Each row below holds a small network's activations on one input, seen along a few directions.
In each table, some parts of the input vary, and every possible input appears once, in random order.
A made-up example of a description, with smaller parts first: one of 4 places along a line, together with either a single point or one of 9 places along a line or (one of 2 separate values, together with one of 8 places around a ring).
Shared parts are said once, and a part with two or three values counts as separate values.

Other details of the inputs shift rows strongly along two fixed directions, in all tables alike. That doesn't count.

A family of inputs:
r1: [-4 -5  6  1 -4 -2  8 -8  2 20 -3 -9 -5  9]
r2: [-17  -9   4   4  -4  10   2  -9   1  21  -5   7   8   7]
r3: [ 16 -12  -1   0  18  -5   5   4   3 -22  -4  10  -5 -26]
r4: [ 22 -36  -6  36  27  -5   1  12 -12 -39 -21  17 -25 -33]
r5: [-19 -25  17  13   1  17  19 -19 -12  35  -6  -1  -1  11]
r6: [-8 -4 -2  1 -8  1  1 -3  2 12 -8 -5 -3 14]
r7: [ 15  23   0 -13  -7 -15  -5   6   8  -1  12 -11  -7   0]
r8: [-17   2   4  -5 -13   5   7 -13   3  33  -6 -11   0  21]
r9: [ 19  24  -1 -15  -4 -13  -9   9   5  -7   8 -11  -6  -9]
r10: [-19 -27   1  21  -6  19   2  -7  -9  34 -19  -1  -1  16]
r11: [ -4  40   0 -30 -18 -10  -1  -1   9   5  23 -14   8  22]
r12: [  6 -22  -3  26  13   6   1   6 -15 -19  -4  11  -3 -11]
r13: [-9  8  7 -7 -6 10  4 -8 -6 13  1 -6  3  7]
r14: [-2  3  1 -7  4  3  1 -4  2  3 -1  5  3 -9]
r15: [ -8 -35  -2  24  13  18   1   0  -7  -3 -18  13   4 -15]
r16: [  7   4  -1   3   1  -4  -2   2  -1  -2  -4  -3 -10  -6]
r17: [  3  33  -7 -25  -9  -6 -15   6  12  -9  16  -2  10  -2]
r18: [ -9   0  -1   1 -10   4  -2  -4   1  17  -6  -6  -2  13]
r19: [ 23   3  -9   2  16 -17  -9  16   6 -48   8  16  -6 -27]
r20: [ 3 -2 -7 10 -2  1 -9  9 -2  1 -5 -1 -5  3]
r21: [  2  16   0 -14  -2  -8  -1  -1  11  -2   9   3   4   0]
r22: [-3  5  2 -9  1 -5  4 -5  9  2  3  6  4  2]
r23: [ -8  26  -2 -25 -14 -11  -7   1  16   4  13  -3  14  17]
r24: [ 10  -4   3  -5  11  -4   3  -1   1  -6   3   7  -2 -18]
r25: [-23 -45  15  19  10  15  23 -25  -6  39 -19   9   2   5]
r26: [-24 -23  12  14   0  19  19 -19 -13  32 -10   2   0  13]
r27: [-16  -6   1   2  -7   7  -3  -2   4  17   0   6  14  11]
r28: [-12   5   3  -6 -10  13   0  -9  -1  29 -13 -13   2   8]
r29: [-12  36   5 -36 -21  -4  -4 -12  17  37  22 -14  18  25]
r30: [  0 -28   0  26   9   5   4   0  -9  -1 -19   8 -14  -7]
r31: [ 19 -26   4  16  25 -18  18   6  -5 -39   1  11 -17 -18]
r32: [ -5  34  -6 -27 -19 -12 -14   9  18   0  20  -5  19  20]
r33: [ 12  12 -10 -11   5  -7 -10  11  10 -32   5   6   4 -16]
r34: [ -8 -38   7  24  17   2  24  -9 -12  -6 -15  11  -9  -3]
r35: [ 27  12 -11   1   8 -16 -14  19   2 -40  -1   1 -14 -20]
r36: [-11   0  -3   1  -4  11  -9   0   0  11   0   3  11   0]
r37: [  7  31   4 -23  -9  -9  -3   2   4   0  24 -13   3   6]
r38: [-13 -25   2  23   2  15   7  -5 -15  13  -7   7   4   8]
r39: [ 22 -42 -10  40  29   2  -2  15 -12 -41 -28  14 -18 -33]
r40: [-11  -3  -1   4  -5   6  -6   1   3  11   2   6  10   5]
r41: [  7  36   0 -27 -18 -14  -7   2  14  13  19 -19   2  14]
r42: [ 23  19  -3 -17   7 -20  -7   9  11 -26  19   3  -2 -19]
r43: [ 17  20  -7  -6   2 -13  -8  13   1 -36  16   1  -3  -8]
r44: [ 29 -11 -13  23  19 -12 -12  23  -5 -44  -6  10 -18 -26]
r45: [-25 -22   7  13  -3  29  10 -16 -14  26 -19  -3   8   9]
r46: [  8  -2  -4   4   5 -10   4   6  -2 -27   5   7  -4  -3]
r47: [ 21 -13  -5  16  19 -14   4  13  -6 -50   1  16 -13 -20]
r48: [-26 -25   4  18  -2  24  -1 -10  -8  33 -11   8  11   4]
r49: [-17 -28   6   9   9  21  13 -15  -4  20 -20   8   4  -7]
r50: [ 27  20  -7  -8   5 -19 -10  16   5 -33   3  -2 -13 -19]
r51: [ -5   5  -3  -3  -8   9  -7  -1  -1  12 -12 -11   1   5]
r52: [ 0 -2  4  4  4  2  6 -3 -7 -4  2  1 -4 -3]
r53: [-18 -32   6  18   6  12   9 -11  -3  16 -16  15   4   0]
r54: [ 1 -3 -7  4 -5 -3 -5  7  2 -1 -5 -4 -3 10]
r55: [  4  55 -12 -30 -26  -5 -29  13  11   9  17 -25  10  18]
r56: [-21  -8   3  11  -9  25  -1 -10 -14  30  -6  -6  13  16]
r57: [-11  50  -7 -34 -33  -4 -14   3   9  19  29 -19  23  38]
r58: [  2  18  -7 -13 -11 -12  -4  10   3 -13  17  -5  10  17]
r59: [  5  14   0 -11   1   1   2   2   1 -16   3  -5   1  -3]
r60: [-9 -2  3 -3  0  6  2 -9  1 14 -1  4  4 -2]
r61: [ 21  14 -12  -1   5  -7 -12  19   0 -45   9  -1   3 -12]
r62: [ 16  19   2 -17   2  -8   0   8   4 -22  12  -8  -1  -7]
r63: [-28 -23   7  10  -6  14  16 -16 -11  28 -11   0   6  22]
r64: [ 23 -12  -3  16  16 -14   3  10  -1 -32  -7  10 -21 -22]
r65: [ -9   2   7  -7 -10  11   2  -9  -1  34  -9 -16   2   7]
r66: [  5  20   2 -20  -4 -10  -1  -3  12   6  16  -2   5   2]
r67: [ -3  25  -2 -15 -12   3  -8   0  -1  -1  11  -9   8   9]
r68: [ 6 -5  9  1  7  2  7 -3 -8 -2  2 -1 -5 -8]
r69: [  4  -3   1  -4   8 -12   6  -1   9 -14   0   9   0  -4]
r70: [  7 -12   7   6  11  -7  13  -2  -4 -10   5   3  -7  -5]
r71: [ 6  6 -1 -2 -2 -9  1  1  5 -3  0 -3 -9  1]
r72: [-14 -19  12  12  -5  16   8 -15 -10  44 -13  -8  -4   5]
Each input here is: one of 3 separate values, together with one of 4 places along a line, together with one of 6 places along a line.
- Changing only the choice among 3 separate values turns r21 into r64. The same change can be made to r33. Which row results? => r51
- Changing only the choice among 3 separate values turns r58 into r54. The same change can be made to r12. Which row results? => r44
- A walk changes only the place on the line of 4. It starts at r65 and steps to r28. List the rest of the walk in order. => r51, r39
- Change only the place on the line of 4 in r71. List by row number the other rows that result. => r10, r18, r41
- Change only the choice among 3 separate values in r9. List by row number the other rows that result. => r24, r68
- Change only the choice among 3 separate values in r43. List by row number the other rows that result. => r4, r19
- A walk changes only the place on the line of 6. It starts at r63 and steps to r46. List the rest of the walk in order. => r47, r43, r67, r45

A family of inputs:
r73: [-31  12  17 -28 -17   8  16 -26   9  50  13  -8  22  29]
r74: [  5  -7  -5  10   9   2  -1   7  -6 -22   0   8   2 -10]
r75: [ -7 -22   0  16  10  14   3  -2  -7  -8 -14  13   1 -14]
r76: [ 14 -13  -4  15   8  -8   1   7  -4 -19  -5   1 -14  -8]
r77: [ 26  35  -8 -20  -1 -18 -14  15   9 -30  14  -9  -6 -12]
r78: [ -5 -25  -2  21   8   7   0   0  -6  -2 -13  13   1  -6]
r79: [ -2 -30  -1  20  13   9  -1   1  -5  -3 -14  15  -2 -15]
r80: [ -4 -24  -2  21   8   4   2   1  -6  -7 -11  10  -2  -3]
r81: [-13  18   2 -12 -19   8  -5  -8   3  37  -1 -17   7  18]
r82: [  6 -34   5  27  16   8  10  -1 -16  -6 -18   7 -13 -14]
r83: [-13   8  17 -20  -7  -3  18 -22   5  37  13  -7   3  16]
r84: [-18   4   6  -2 -17  10   3  -9  -4  35  -4 -14   2  23]
r85: [ 11  37 -13 -22 -10 -17 -15  17  10 -29  23  -4   8   9]
r86: [ 30  40 -11 -24  -2 -24 -18  21  16 -32  15  -8  -8 -14]
- Changing only one part turns r76 into r80. The same change can be made to r77. Which row results? => r75
- What is each input in this table made of? => one of 2 separate values, together with either a single point or one of 6 places around a ring

A family of inputs:
r87: [ 18 -29  -4  29  25   0   6   8 -19 -31 -15  11 -19 -24]
r88: [ 21 -18  -3  16  13  -4   2   8  -8 -28 -14   0 -14 -14]
r89: [  2  32  -1 -22 -17   5  -9   0  -2  11  11 -21   7  18]
r90: [  2  46  -9 -27 -19   3 -17   4   6  14  13 -19   7   8]
r91: [-33 -49   5  34  -2  24  17 -20 -14  39 -30  12   5  14]
r92: [ 16  30 -12 -14  -7 -19 -21  17  13 -18  17  -5  -5  -5]
r93: [ 11  24 -12 -12  -7  -4 -16   7   7   0   2 -10  -4  -3]
r94: [ 13  14  -6  -5   7  -4 -11  15   2 -33   6   2   4 -16]
r95: [ -3 -11   4  15   2   6   2   1 -11   4   0   2  -6   3]
r96: [ 10 -32  -2  24  23   0   0  11  -5 -31 -19  14  -8 -25]
r97: [  9 -29  -4  20  19   0   0   8  -1 -35 -17  19  -5 -22]
r98: [-16  29   7 -24 -14  -3   8 -17  12  29  13 -14   3  28]
r99: [ 18  31 -13 -17  -5 -23 -15  18   9 -28  19  -4   1   4]
r100: [ 15  31 -16 -18  -8 -21 -14  14  12 -30  20   2   4   6]
r101: [-10  29   8 -23 -11  -8   8 -13   7  11  19 -11   2  15]
r102: [-34 -31   3  17  -5  29   3 -21  -6  44 -22   9   9  13]
r103: [  7  24  -8 -11  -4  -7  -4  10   2 -29  16   1   9   2]
r104: [ -4  28  -3 -14 -21  -7 -12   4   4  19  17 -13   3  24]
r105: [ -9  21   3 -27 -14  -3   2  -7  17  33  16 -10  17  22]
r106: [ -8  32  -4 -19 -16   1  -9   3   0  10  18 -11  14  20]
r107: [ 19  19   7 -15   8 -23   3  -1  11 -14  12   7  -4 -10]
r108: [ 26 -20  -6  23  23   3   1  11 -11 -37 -16   8 -15 -37]
r109: [-33 -45   8  28   0  28  17 -19 -17  36 -29   7  10  15]
r110: [-33   5   0  -7 -17  27  -4 -17  -2  42  -2  -1  17  20]
r111: [  7  -7  -5   9  14   2  -7   9  -5 -23  -2  12  -3 -18]
r112: [ 24   0   8  -1  21 -25   7   0   1 -35   9  16 -11 -30]
r113: [ 23 -33   0  21  32 -14  12   4   3 -33   0  21 -10 -27]
r114: [ 17   2   2   0  13 -20  14   5  10 -31   3   7 -18 -11]
r115: [ 22 -45   3  23  35  -9  19   3  -6 -39  -1  20  -9 -34]
r116: [  6  13  -8  -6  -8  -2  -8   0  -2   8   1 -11  -5  11]
r117: [ 14  -2 -10   5  13  -9 -12  14   3 -29  -1  11  -7 -17]
r118: [-34 -13   2   5 -13  23  -1 -16   2  45 -17   1  14  19]
r119: [ 19  22 -10 -10  -7 -14 -11  11   6 -14   4 -12  -7   3]
r120: [ -6  24  12 -32 -12  -7   7 -12   5  19  17  -9   9   5]
r121: [-29 -46  10  34  -2  27   7 -15 -11  49 -29   5  -4   5]
r122: [ 16  31 -11 -16  -7 -25 -16  20  12 -28  14  -6   2   3]
r123: [ 3 -6  5  0  6 -4  8 -8  3  1 14  4  6 -5]
r124: [-14 -36  20  13  10   9  24 -20  -4  35 -22  15  -6  -4]
r125: [ -2  14  -2  -4 -17  -8  -8   5   4  10   6  -9   0  16]
r126: [  3  43 -11 -26 -23  -5 -19   6  14  15   7 -21   4   9]
r127: [ 19 -10  -5  10  12  -1  -4   9  -2 -22 -14  -1 -10 -22]
r128: [ -7  34   5 -37 -15  -9   7  -7  14  11  19 -19   3  22]
r129: [  5  21  -3 -12  -5  -4  -7   9  -1 -17  13  -7   9   6]
r130: [-25 -29  14  23  -7  28  12 -15 -19  38 -14  -5   2  16]
r131: [ 20 -45   1  19  32 -11  18   6  -1 -34  -7  19 -11 -29]
r132: [-27 -32  13  23  -8  23  11 -14 -14  42 -18  -6   1  19]
r133: [-21   4  10  -2 -16  24  -4  -8  -4  39   0 -13  10  14]
r134: [  9  -9  10 -10  12 -13  14  -2   3  -9  -1   8  -8 -16]
r135: [ 16 -10  -5   9  13 -12  -2  15  -3 -36  -3   5  -4 -11]
r136: [-13  34  -3 -26 -19  11 -14  -1   9  11  14  -7  21  16]
r137: [-11  32  -7 -19 -19   1  -6   0   2   7  19  -5  16  20]
r138: [-25 -21  17   3   0  15  26 -25  -8  28  -8  -4  -3  10]
r139: [-33 -36   7  23  -1  27   3 -15  -7  48 -28   2   6   9]
r140: [ 10 -36   2  29  18   4   2   7  -8 -21 -17  12 -15 -24]
r141: [ 10  13  -4   0   1  -3 -11  12   1 -15  11   2  -4 -10]
- Changing only one part turns r140 into r133. The same change can be made to r131. Which row results? => r115
- What is each input in this table made of? => one of 5 places around a ring, together with either one of 3 separate values or (one of 2 separate values, together with one of 4 places along a line)
- Change only the choice among 3 separate values in r120. List by row number the other rows that result. => r115, r138
- A walk changes only the place on the ring of 5. It starts at r125 and steps to r104. List the rest of the walk in order. => r95, r130, r132
- Which other rows agree with r87 in the place on the ring of 5? List them by row number. => r90, r95, r101, r106, r110, r111, r112, r123, r137, r141
- Change only the choice among 3 separate values in r113. List by row number the other rows that result. => r98, r107

A family of inputs:
r142: [-10 -30   1  28  10  18   5   2 -20   3 -14   5  -2   0]
r143: [-13 -37   3  30   9  19   7  -3 -18   6 -19   5  -1  -1]
r144: [  4 -24  -5  27   8   9  -1   3  -8   2 -16   0  -9  -2]
r145: [ -5 -38   3  17  17  12  11  -6  -4  -2 -20  11  -1 -14]
r146: [  5  43  -5 -31 -15  -9 -13   6  18  -4  23  -3  13   3]
r147: [ -9  -5   7   5   1   1   9 -11  -5  14   7   5   1   6]
r148: [ 15   3  -3 -11  10 -19   6   6   7 -32   7   2  -5  -5]
r149: [  5  -6  -7   5   2  -2  -3  10   0 -21  -4   1   1  -4]
r150: [  9 -28   6  21  19  -2  17  -2 -14 -20  -2   9  -9 -14]
r151: [  0  13  -8  -8  -6 -10 -10   8  10 -15   4   3   4   4]
r152: [-13  28  -8 -11 -19  14  -7  -8   0  24  -2 -19  -1  21]
r153: [-18  -6  16   1 -11  13  12 -17  -5  43  -8 -10   3  20]
r154: [ 17 -12   0  12  19 -16   8   3  -1 -34   6  16 -11 -18]
r155: [  4  -2  -5  13   3  -3  -7  12  -6 -21   4  10  -2  -5]
r156: [ -9 -33   7  18  10  20  11  -9  -9  14 -17   7   4  -9]
r157: [  4  10  -2 -13   6 -17   3   1  12 -15   9   6  -2   2]
r158: [ -2  28  -1 -21 -10 -13   0  -3  12   5  19  -4   7  12]
r159: [ 5  6  3 -6  0 -6  7 -3 -2 -7 11 -5  1  3]
r160: [ -1  31 -11 -21 -24  -3 -18   5   6  18  11 -14   7  21]
r161: [-29  -5   8  -9 -14  26   6 -19  -1  50  -7 -10  19  18]
r162: [-13 -21   9   8   0  10  19 -15  -8  20  -7   0   2   8]
r163: [-28 -24  11  10  -3  33   9 -19 -17  47 -11  -3  12  11]
r164: [ 13 -11  -4   7  10  -8  -3   6  -3 -12  -7   7  -9 -22]
r165: [ 28   8  -6  -5  15 -13  -7  16   3 -48  12   6  -3 -25]
r166: [  6  46 -11 -25 -19 -17 -20  16  15 -18  23  -6  10  10]
r167: [ 12  19  -2 -11  -1  -8  -8   4   2  -9   1  -2   1  -9]
r168: [  9 -11  -2   8   7  -5  -4   4   2  -2  -5   1  -7 -17]
r169: [ 19 -20   6  18  17 -12   7   7   0 -20  -5   3 -18 -16]
r170: [-5  3 -1 -8  5  0 -2 -1 11 -1  0  8  5 -3]
r171: [ 24  27 -12  -8  -1 -16 -17  18   6 -33   9  -5  -4  -3]
r172: [ -7 -25  -4  20  -3  14  -2  -4  -6  25 -14   0  -5   6]
r173: [ -8   4  10  -4  -6   7   8  -9  -2  13  -7  -9 -16   4]
r174: [-18 -25   8  14   4  21   5 -14 -11  25  -6  11   4  -2]
r175: [ 16   2  -4  -2  13 -22   7   7   9 -34   9  12  -8 -13]
r176: [-20   3   0  -1 -13   7  -5  -4   2  18  -3  -1  10  16]
r177: [  7 -11  -4  18   9  -5  -5  10  -5 -29  -1  14  -6 -12]
r178: [  2  16   4 -15 -11  -9  -3   3  11  17  12 -13  -3  10]
r179: [ -1  57  -4 -42 -23  -7 -20   2  19   8  33 -12  17  14]
r180: [ -6  -9  -2  12  -3  10  -1  -4 -11  12 -16   1   0   7]
r181: [-15   3  -1   0 -14  12  -2  -1  -4  17  -3  -9  12  16]
r182: [ 23  11  -8  -7  14 -17  -6  15  14 -43   9  15  -3 -25]
r183: [  4 -14   2  13   9   3  -1   0  -1   6  -9  -4  -5 -13]
r184: [ -8  13   2  -7  -6   8  -1  -8  -4  13  -8 -10  -6  -5]
r185: [ -9 -15   6   1   1   4  16 -11  -3  10  -4  -1   1   7]
r186: [ -4  39   8 -31 -23  -6  -2  -5   7  24  13 -16   7  24]
r187: [-15  19   8 -23 -22   1   1  -9   5  44   8 -15   5  26]
r188: [ 11 -12  -8   9   9  -8  -3  13   0 -34  -7   6  -3 -10]
r189: [ 18  -9   1   9  14  -6  -2   6  -2 -23  -8   6  -8 -23]
- Changing only one part turns r154 into r177. The same change can be made to r185. Which row results? => r149
- Changing only one part turns r182 into r175. The same change can be made to r174. Which row results? => r147
- What is each input in this table made of? => one of 3 separate values, together with either a single point or one of 5 places around a ring or (one of 2 separate values, together with one of 5 places along a line)
- Change only the place on the ring of 5 in r189. List by row number the other rows that result. => r164, r167, r168, r183
- Change only the choice among 3 separate values in r189. List by row number the other rows that result. => r153, r171
- A walk changes only the place on the ring of 5. It starts at r180 and steps to r171. List the rest of the walk in order. => r144, r172, r160
- Change only the choice among 2 separate values in r174. List by row number the other rows that result. => r163
